Each row below holds a small network's activations on one record, seen along a few directions.
Here are examples, each followed by its value of one field, Vep.
Records without Vep are marked absent.
The largest differences between rows may come from other fields.
In the rows, 500 means zero.
Random noise pushes rows far along 3 fixed directions. That doesn't count. These rows show it; they differ only by the noise:
[557 664 492 635 320 342 475 534 539 681 525 472 533 793 294 599 286 572
 642 329 544 344]
[402 454 385 395 585 282 485 366 522 576 615 411 333 491 312 511 434 509
 428 442 723 591]
[408 485 396 439 514 294 500 367 520 582 597 425 349 547 323 541 399 496
 475 407 666 537]
[328 436 398 468 568 183 558 328 414 610 663 379 285 617 293 541 320 447
 487 345 735 586]
[316 413 330 343 494 333 539 217 551 480 587 436 236 414 398 562 462 408
 424 421 602 563]

[414 543 548 609 602 507 542 570 397 556 557 568 519 602 502 465 432 470
 542 508 534 507]
d7
[521 656 509 540 415 490 474 393 524 521 493 472 399 560 535 471 559 548
 508 540 561 534]
d4
[677 451 518 368 618 637 418 746 588 565 339 543 669 314 517 526 623 632
 411 514 502 371]
d1
[611 498 517 409 472 597 388 630 632 463 453 546 582 504 490 581 568 547
 448 521 519 480]
d5
[752 656 533 686 404 608 456 778 585 533 362 603 813 643 555 449 458 687
 614 638 417 406]
absent
[459 466 467 466 452 255 447 443 444 624 572 409 455 505 345 533 392 522
 516 400 630 441]
d8
[612 539 535 585 445 545 467 532 469 544 495 517 565 588 455 548 540 470
 591 489 360 450]
d6
[303 308 393 433 426 577 623 413 471 360 490 544 352 397 657 576 488 323
 419 370 307 421]
d2
[485 427 477 547 722 425 583 450 455 410 611 509 513 440 640 360 548 511
 457 627 664 668]
absent
[597 440 544 558 475 448 519 761 383 608 462 565 634 619 455 549 336 545
 547 359 464 372]
d9
[477 739 450 592 347 484 408 299 613 501 546 531 483 532 554 387 567 536
 688 552 482 491]
d8
[514 566 589 521 363 581 606 492 658 495 443 500 635 497 435 531 511 445
 602 502 404 349]
d6
[415 505 453 451 472 551 603 392 549 450 391 493 432 442 553 531 585 483
 567 454 475 473]
d1
[592 509 597 450 606 438 454 611 533 578 510 480 519 514 416 373 533 672
 468 586 649 624]
d3
[463 543 488 481 466 584 580 404 592 446 392 514 472 439 572 518 623 509
 575 461 476 445]
d1
[337 460 442 599 460 290 630 315 334 489 533 408 367 734 444 529 380 385
 630 428 477 498]
d6
[458 323 534 478 314 574 588 499 542 443 413 540 406 421 608 606 489 310
 501 430 288 305]
d7
[498 477 499 351 563 417 485 394 497 477 519 500 469 357 559 452 551 465
 462 508 600 561]
absent
[497 580 521 560 565 547 468 647 506 512 488 536 586 518 509 402 548 550
 468 532 497 542]
d2
[377 445 500 527 386 530 538 403 507 464 473 507 449 423 511 625 476 423
 497 498 407 423]
d7
[543 526 484 535 319 527 563 455 464 538 504 476 362 587 508 637 428 443
 487 399 420 380]
d4
[423 369 519 555 703 285 545 643 258 684 642 405 427 663 453 466 355 486
 378 423 733 520]
d4
[468 570 562 524 620 537 475 578 482 468 586 582 584 581 580 411 594 467
 484 572 568 586]
d5
[652 641 562 480 349 627 374 646 649 448 369 592 664 544 507 536 614 625
 530 574 466 414]
d5
[595 503 433 235 376 741 397 434 739 368 380 604 502 144 517 581 723 519
 385 551 239 451]
d9
[409 418 584 490 571 394 581 542 419 563 523 491 466 582 496 454 417 478
 445 478 489 518]
d3
[518 566 559 602 596 260 428 546 458 628 566 316 545 658 307 481 350 632
 511 398 680 578]
d9
[331 451 549 582 255 400 721 320 408 458 486 513 302 710 561 599 305 353
 646 308 307 395]
d3
[654 509 468 337 621 390 317 690 566 671 526 484 630 350 289 437 566 730
 349 575 734 492]
d8
[565 767 514 632 246 626 478 371 637 380 457 487 567 519 680 473 592 527
 673 502 306 436]
d2

Here are new rows. What is Vep for each?
[561 529 534 588 441 720 461 638 524 540 461 625 640 518 562 521 525 579
 509 517 382 346]
d7
[343 522 503 560 533 538 555 343 487 423 581 532 399 433 585 476 531 385
 561 586 505 578]
d7
[575 431 462 497 451 615 436 552 560 443 419 562 559 459 543 515 607 494
 511 555 342 358]
d6
[511 740 451 558 376 557 444 369 589 586 537 524 587 633 419 399 482 498
 555 510 516 456]
d8
[550 556 550 514 650 537 341 636 517 582 484 494 615 381 456 383 609 665
 485 713 660 637]
d7
[464 415 519 497 572 489 541 632 407 544 553 500 493 457 477 538 426 452
 533 559 550 506]
d7
[514 387 393 267 701 647 473 506 687 447 401 484 444 223 533 491 711 530
 372 581 581 586]
d1
[405 487 470 537 503 371 633 499 360 543 604 437 325 673 513 504 387 412
 526 459 618 496]
d4
[425 426 435 371 453 454 483 428 560 427 440 488 406 408 364 529 506 571
 443 465 475 507]
d9
[650 564 683 621 456 404 506 787 414 718 465 525 614 779 425 548 255 544
 618 367 429 384]
d3
